Each row below holds a small network's activations on one input, seen along a few directions.
Each table varies a few parts of the input and shows all the possible inputs, shuffled.
A made-up example of a description, with smaller parts first: ring(8) and (point or (values(2) and line(4)) or ring(11)).
Shared parts are said once, and a part with two or three values counts as separate values.

Other details of the inputs vary at random and push rows far along three fixed directions, the same in every table; ignore that.

Rows:
row 1: -33,-56,-8,22,-20,-28,-7,-13,10,-15,6,-36
row 2: -16,2,15,-15,7,-12,19,16,19,21,-23,-36
row 3: -11,-44,7,19,10,14,4,-20,-2,7,-7,18
row 4: 6,29,12,-23,11,-17,16,22,16,-4,-9,-26
row 5: 8,6,0,-4,30,23,-6,-13,-16,20,7,38
row 6: 10,23,13,-18,30,10,-9,21,-3,40,-25,15
row 7: 24,22,-8,12,-36,13,13,-8,5,-40,29,52
row 8: -5,-14,-13,12,5,19,1,-21,-5,6,6,18
row 9: 19,47,-3,-20,1,2,-4,21,3,-3,-10,5
row 10: -2,25,5,-26,7,-28,23,13,6,-24,-9,-39
row 11: -11,0,6,5,-17,-33,-12,9,6,-26,7,-44
row 12: 28,-17,-15,7,-31,19,0,9,-20,-45,49,32
row 13: -8,7,-5,-13,7,-6,2,-1,-2,34,-15,-24
row 14: 5,38,-19,-10,-38,-20,11,-3,-3,-29,22,-5
row 15: 19,4,4,18,17,19,-22,-3,-17,23,-2,34
row 16: 11,39,5,-8,12,8,1,14,-18,46,-19,20
row 17: -27,-54,16,8,27,9,2,-16,7,35,-34,-32
row 18: -6,-51,6,28,-5,-1,-13,-12,23,-31,12,-6
row 19: -3,-50,11,29,3,21,-36,-11,4,-1,6,33
row 20: 26,23,4,-8,15,24,6,-11,-16,-3,8,56
row 21: -28,-32,2,3,-25,-27,14,-10,17,-42,-2,-52
row 22: -28,9,-5,-16,1,-29,23,7,9,-2,-10,-56
row 23: -17,-9,4,-10,31,-11,3,0,1,15,-6,-27
row 24: 4,22,-9,0,-32,-10,4,13,10,-27,3,3
row 25: 17,81,-7,-23,-27,-17,15,21,-10,-6,-1,-9
row 26: 11,28,-4,-19,36,17,4,-3,-12,28,-6,16
row 27: -6,-13,-2,1,-8,-22,9,-6,14,-50,4,-40
row 28: -14,-53,8,30,-4,21,-24,-11,6,17,-6,28
row 29: 14,52,-18,-15,-35,-6,9,16,10,-29,0,-3
row 30: 22,-3,8,12,3,23,-7,-10,2,-10,17,51
row 31: 4,14,1,-19,29,-2,-6,6,-13,38,-9,8
row 32: -11,-14,5,-28,-6,-2,19,33,-7,24,-10,-57
row 33: -2,-2,7,8,17,12,-11,2,-10,51,-24,3
row 34: 14,25,8,-10,14,27,14,5,3,37,-15,27
row 35: -31,-39,9,4,29,9,-3,-15,-2,44,-20,-20
row 36: 9,-18,-7,37,-18,-5,-22,-7,-8,-36,27,31
row 37: -7,-45,-7,23,-9,-7,-24,-24,-2,-20,25,6
row 38: 20,22,-24,5,-25,-9,-6,-11,-5,-43,35,17
Each input here is: values(2) and (point or (values(3) and ring(6))).
The inputs of row 30 and row 7 match in every part but the values(2) part. If row 10 is changed in the same way as row 30 into row 7, which row does it become?
> row 3
Change only the ring(6) part in row 18. List by row number the other rows that result.
> row 9, row 15, row 26, row 27, row 38

Rows:
row 39: -4,5,16,-30,56,2,12,14,1,41,-32,-39
row 40: 12,17,3,-20,41,18,6,-15,-16,31,4,39
row 41: -13,-2,17,-16,1,-33,1,26,11,-10,-20,-63
row 42: 9,-19,-4,17,14,6,3,-14,1,-20,18,31
row 43: 5,54,-12,-31,-15,-24,-3,40,2,12,-10,-42
row 44: -6,23,-17,-1,-38,-41,-8,22,13,-25,10,-35
row 45: 2,49,16,-26,17,-16,7,25,3,21,-36,-28
row 46: -5,-7,-21,14,-37,11,19,-18,-19,-8,26,29
row 47: -52,-96,-6,40,-24,-6,0,-31,5,0,-3,-52
row 48: 20,12,-12,17,-42,-5,-13,5,-2,-54,36,16
row 49: -20,-10,-8,-6,-8,-33,8,-20,14,-55,14,-52
row 50: -7,-79,6,36,-10,24,-15,-19,17,-24,14,26
row 51: -19,-54,32,20,36,13,-33,-1,-2,71,-23,1
row 52: 0,31,1,-2,-24,-22,-7,12,9,-23,0,-31
row 53: 26,29,-2,0,-11,29,9,-9,6,-15,4,56
row 54: 14,-5,-20,6,-10,4,1,-25,-8,-60,44,30
row 55: 26,13,-17,3,-3,59,15,-16,-44,46,15,84
row 56: 0,26,-7,-8,-2,-11,-15,17,-1,27,-21,-17
row 57: 9,0,5,13,-13,-13,-5,4,2,-26,9,17
row 58: -19,-53,20,13,64,22,-12,-16,2,52,-34,-2
row 59: 24,66,8,-38,7,16,27,19,6,20,-12,29
The inputs of row 48 and row 52 match in every part but one. If row 39 is changed in the same way as row 48 into row 52, which row does it become?
> row 58
What do these inputs look like to the network?
> values(3) and (point or line(6))
List by row number the other rows that have the values(3) part in common with row 40.
> row 42, row 44, row 46, row 51, row 57, row 59

Rows:
row 60: -4,4,-2,7,-24,-29,-4,23,15,-34,-12,-37
row 61: 22,25,-9,2,-16,23,14,-7,5,-32,17,30
row 62: 32,38,2,3,-15,19,3,12,-9,11,-7,43
row 63: 29,63,0,-24,-3,4,40,6,-5,-15,2,31
row 64: 17,39,-17,-15,-23,16,19,-7,-7,-26,12,14
row 65: -15,-52,5,25,2,19,5,-29,-10,-2,7,30
row 66: 20,26,-9,-8,-7,0,6,7,16,-20,11,14
row 67: 24,4,-7,10,-17,25,3,-12,9,-15,24,55
row 68: -16,-19,-4,1,6,-9,15,-14,-11,-6,0,-6
row 69: 15,28,10,-9,7,26,0,9,-22,60,-26,27
row 70: 13,25,-13,9,-14,-15,-7,9,-11,-5,4,-3
row 71: -8,-3,-3,-2,-5,-16,9,6,25,-40,-2,-49
row 72: 9,28,10,-40,7,-20,34,31,-15,-14,10,-37
row 73: -29,-39,3,15,-27,-14,-5,-2,13,-8,3,-28
row 74: 15,-18,3,8,-11,15,-11,18,-18,-8,35,32
row 75: -10,16,-14,1,-31,-24,6,6,3,-21,18,-19
row 76: -19,-68,1,19,-2,22,-16,-23,4,15,2,16
row 77: 23,36,7,-45,28,21,15,30,-24,26,-3,-7
row 78: 25,28,-2,16,-31,10,3,8,-1,-18,9,32
row 79: 5,10,0,-1,-11,-2,26,-4,4,-35,8,16
row 80: 24,23,-6,13,-24,-4,-4,13,2,-27,2,19
row 81: -13,-20,7,-13,13,-18,-1,10,28,8,-21,-43
row 82: -23,-6,-3,-12,-3,-36,26,-5,2,-15,-5,-53
row 83: -8,28,-2,-37,-14,-17,20,11,13,6,-11,-46
row 84: -28,-40,-4,10,15,-16,-7,-10,12,-3,-3,-63
row 85: 16,7,-12,21,6,8,9,-23,-16,-20,32,48
row 86: 1,-8,-13,1,-5,7,-1,-14,-3,7,14,15
row 87: -3,16,3,-13,15,4,-5,15,-22,59,-35,-7
row 88: 23,10,-17,21,-29,11,-9,-10,-24,-7,14,48
row 89: -7,50,-1,-32,16,-28,7,29,1,36,-18,-42
row 90: 12,27,6,-10,4,-15,9,-10,-5,-30,11,10
row 91: 5,16,0,8,-27,-1,6,10,14,-21,15,14
row 92: 27,37,-11,-6,-8,8,-6,-13,-6,-43,21,29
row 93: -18,-36,-1,6,-20,-3,1,-13,16,-9,10,-24
row 94: -12,-13,-14,-4,-5,-30,-3,-2,15,-14,8,-43
row 95: -38,-47,4,14,-23,-14,-8,0,13,-5,-2,-36
row 96: 6,22,17,-12,14,15,0,24,-6,52,-39,3
row 97: 8,-7,-20,2,-16,4,-2,-17,-5,-9,18,25
row 98: 33,13,-9,-18,-15,13,5,15,-16,-24,39,29
row 99: 8,23,-2,-13,6,31,13,-7,-10,18,-3,14
row 100: 10,2,-10,2,2,13,0,-1,7,-30,1,13
row 101: -27,-42,-13,8,-5,-6,-4,-15,1,-18,-1,-37
row 102: 8,32,18,-16,23,2,-20,17,-14,43,-30,1
row 103: 11,3,-3,23,-34,12,-4,-5,-9,-8,11,24
row 104: 7,22,2,4,-28,-31,-15,7,3,-37,4,-24
row 105: 2,-22,-1,24,-3,10,-18,3,8,-7,5,38
row 106: 23,75,3,-20,-6,-5,-3,14,-5,-6,14,27
row 107: -34,-21,15,-15,52,-21,10,4,-1,46,-32,-56
row 108: -7,-39,-8,29,-9,12,-19,-17,-10,12,13,39
row 109: -16,-55,11,11,20,4,-34,-19,8,10,-3,3
row 110: 28,17,7,-11,-6,9,-3,33,-28,11,9,9
row 111: -25,-21,-8,12,-4,-25,-15,7,7,-4,5,-30
row 112: 17,23,-7,0,-3,-3,20,-1,1,-42,11,29
row 113: 3,14,-8,-9,-21,-4,18,2,17,-42,2,-24
row 114: -4,-9,-8,1,-5,26,4,-14,-7,-5,2,13
row 115: 5,-4,-6,26,-4,-2,-17,0,-10,9,6,5
row 116: -7,5,-6,-19,-9,-27,6,17,27,-28,-7,-41
row 117: -11,41,-5,-17,-2,-34,6,24,8,6,0,-47
row 118: -7,27,6,-14,-16,-37,-8,14,13,-26,4,-34
row 119: 9,25,26,-18,50,11,5,-7,-14,43,-16,22
row 120: 8,52,-16,-30,-2,-25,14,13,7,-5,9,-32
row 121: 3,11,-9,3,-7,-6,23,-16,-12,-20,19,13
row 122: 7,24,-3,-19,33,32,7,-6,-21,51,-16,18
row 123: -1,-53,9,31,21,13,-1,-22,3,-7,2,36
row 124: -11,2,-11,-15,3,-5,10,-5,-3,1,-10,-35
row 125: 11,3,-24,4,-7,1,-9,-10,-3,-17,24,26
row 126: -23,-2,6,-14,-12,-27,32,-3,8,-19,-6,-52
row 127: -5,-46,7,38,3,13,-23,-5,13,2,8,31
row 128: -3,12,20,-16,34,22,25,-6,-15,55,-20,14
row 129: 4,3,-20,3,7,7,-4,-9,-8,-14,10,5
row 130: -28,-41,8,17,-17,-13,-8,7,23,-13,-4,-24
row 131: -24,-27,11,-3,34,15,-16,4,-13,78,-30,6
row 132: -12,-42,21,-2,61,28,-11,-2,7,64,-45,-11
row 133: 16,3,-3,19,-23,18,-4,-2,4,-13,17,56
row 134: -20,-42,9,25,-9,14,-13,-10,3,21,5,12
row 135: -26,-32,7,-1,11,-16,-18,-9,13,-23,-9,-52
row 136: -2,-42,9,12,15,8,-30,-22,6,8,4,18
row 137: -5,11,-12,-2,-4,-34,20,-5,0,-36,14,-29
row 138: -6,-59,13,36,25,15,-3,-22,6,-1,3,30
row 139: 12,3,-1,8,3,13,-15,-19,-2,-28,18,19
row 140: -6,-46,-3,41,-12,11,-23,-16,-13,13,5,19
row 141: 4,-7,-10,22,-4,-3,-19,1,-14,6,1,10
row 142: -16,-61,19,27,29,6,-20,-31,-5,-2,2,22
row 143: 18,33,-3,-14,-8,-8,-7,-5,7,-24,19,11
row 144: -3,12,12,-26,34,26,10,10,2,42,-35,-8
row 145: -2,-17,10,15,-1,3,20,-13,9,-21,9,12
row 146: 3,10,-2,-16,48,20,-3,-2,-14,54,-22,-1
row 147: -18,27,14,-29,0,-16,10,30,-3,44,-44,-61
row 148: -23,-46,7,22,-6,-20,-15,7,27,-13,-6,-29
row 149: 12,18,8,-25,25,30,5,8,1,50,-22,32
row 150: 7,26,24,-9,27,3,-20,13,-10,50,-27,-4
row 151: -14,-2,-19,-14,-22,-24,6,-1,8,-22,7,-35
row 152: 22,28,14,0,25,21,-8,20,-7,51,-28,27
row 153: -21,-47,17,23,14,0,-38,-9,4,13,-2,8
row 154: -5,-7,-2,-10,-22,-17,10,4,28,-25,0,-31
The inputs of row 80 and row 123 match in every part but one. If row 70 is changed in the same way as row 80 into row 123, which row does it become?
> row 137
The inputs of row 145 and row 78 match in every part but one. If row 128 is changed in the same way as row 145 into row 78, which row does it become?
> row 103
What do these inputs look like to the network?
> line(5) and (point or (values(3) and ring(6)))
Change only the line(5) part in row 86. List by row number the other rows that result.
> row 75, row 121, row 122, row 140
Change only the values(3) part in row 122. List by row number the other rows that result.
> row 101, row 124
Start at row 69 and move only the line(5) part, one step at a time. The first step leads to row 73. Which rows follow, in order?
> row 83, row 64, row 126
Change only the values(3) part in row 82. List by row number the other rows that result.
> row 68, row 121

Rows:
row 155: 17,43,-12,0,-17,-15,18,5,10,-43,1,7
row 156: -5,-10,-8,-1,-18,-13,7,2,-14,-23,17,-11
row 157: 7,8,-6,4,-14,-14,2,-1,-13,-38,24,-12
row 158: 20,10,2,14,21,22,-11,-25,-10,6,15,80
row 159: -12,-37,-2,7,12,23,-4,-5,6,38,-7,4
row 160: -18,11,1,-9,2,-15,22,7,9,26,-21,-36
row 161: -15,-6,6,8,-28,-14,10,-8,15,-32,-1,-19
row 162: -4,-28,10,13,-25,-5,5,-1,7,-34,12,-9
row 163: -12,-42,-2,19,-21,-8,9,-1,3,-18,17,-13
row 164: 18,-16,-2,13,-8,46,-11,-18,-2,1,11,62
row 165: 16,61,-6,-42,11,-8,9,13,9,-7,4,-6
row 166: -10,-58,16,22,27,4,-18,-12,2,4,12,13
row 167: 14,40,-22,-1,-21,1,12,-10,-17,-19,16,35
row 168: 11,64,6,-14,-25,-22,-29,50,-2,35,-21,-18
row 169: -20,-47,20,9,13,-18,-3,12,16,-8,-18,-51
row 170: 1,7,2,-17,38,19,-10,-2,-11,48,-18,-10
row 171: 4,15,3,-1,31,11,-2,-13,-19,39,-15,16
row 172: -13,0,-2,-30,24,6,0,6,-7,52,-25,-24
row 173: 2,-14,-4,5,-4,1,-7,2,18,-27,-2,-9
What do these inputs look like to the network?
> point or (values(3) and ring(6))
Start at row 155 and move only the ring(6) part, one step at a time. The first step leads to row 158. Which rows follow, in order?
> row 171, row 167, row 160, row 161
Change only the values(3) part in row 160. List by row number the other rows that result.
> row 159, row 163
